Here are a small network's activations along a few directions, averaged over the inputs that share one value of a field.
Related values have similar rows: they may be neighbours, one step apart, or belong to one group.
In the rows, 500 means zero.
Random noise pushes rows far along 6 fixed directions. That doesn't count. These rows show it; they differ only by the noise:
[524 467 426 395 487 406 494 490 394 252 570 565 518 447 537 546]
[392 525 552 521 462 571 694 520 426 829 666 424 511 542 445 591]
[489 527 438 425 554 391 548 463 463 433 507 428 530 516 492 541]
[387 560 492 436 489 420 587 539 561 322 427 342 487 547 593 389]
[118 349 625 511 322 702 617 623 614 790 644 286 395 791 614 254]
[474 434 585 461 391 597 527 442 551 713 626 622 510 561 465 346]
[355 502 574 547 396 624 693 602 519 652 553 399 493 535 522 478]
[457 698 645 429 362 477 662 500 560 417 534 567 485 411 594 262]


Values of GIZ:
boru: [507 480 465 502 496 536 477 431 580 562 354 485 542 569 486 436]
lut: [445 329 523 669 326 722 447 739 297 408 630 621 434 388 536 694]
rubar: [494 545 449 431 654 268 449 477 550 516 412 282 512 651 519 501]
mubu: [519 417 486 549 474 615 588 595 539 351 360 497 532 444 526 562]
duve: [374 604 592 672 379 708 658 635 407 566 613 493 401 344 531 590]
lur: [578 520 575 602 522 524 488 525 546 790 514 530 529 528 418 532]
pudo: [448 334 381 532 536 673 456 573 699 459 278 424 520 609 478 428]
faki: [428 648 583 562 528 492 569 581 491 359 535 395 423 448 576 475]
lenak: [648 230 470 641 483 689 219 439 660 522 364 663 533 531 393 364]
kedab: [736 565 375 374 605 416 411 299 340 457 525 699 555 386 349 653]
dofet: [745 514 467 398 539 322 346 379 373 371 541 674 553 372 522 609]
sivu: [541 324 493 589 479 543 368 576 482 511 448 504 480 527 505 548]
nul: [466 416 590 661 332 715 499 755 513 368 492 626 452 361 546 501]
sovuv: [610 485 481 519 586 498 447 406 619 642 281 492 563 522 425 579]
tagul: [711 458 317 488 684 404 235 321 499 344 498 673 543 458 367 585]
tugab: [471 447 390 496 674 387 559 487 383 686 547 313 548 589 435 816]
GIZ is arranged as a 2 by 8 grid.
List every value one step from boru, in the order listed. -> mubu, kedab, sovuv
List every value one step from rubar, in the order listed. -> lur, dofet, tugab
List every value one step from lenak, in the order listed. -> lut, duve, faki
Each value of GIZ is a pair of two hidden parts, and every pair occurs once (2 first parts, 8 second parts).
lur and mubu share the first part; lur and sivu share the second. Which value has the first part of sivu and the second part of mubu? -> boru
pudo and rubar share the first part; pudo and kedab share the second. Which value has the first part of kedab and the second part of rubar? -> dofet
duve and lenak share the first part; duve and tagul share the second. Which value has the first part of tagul and the second part of lenak? -> faki
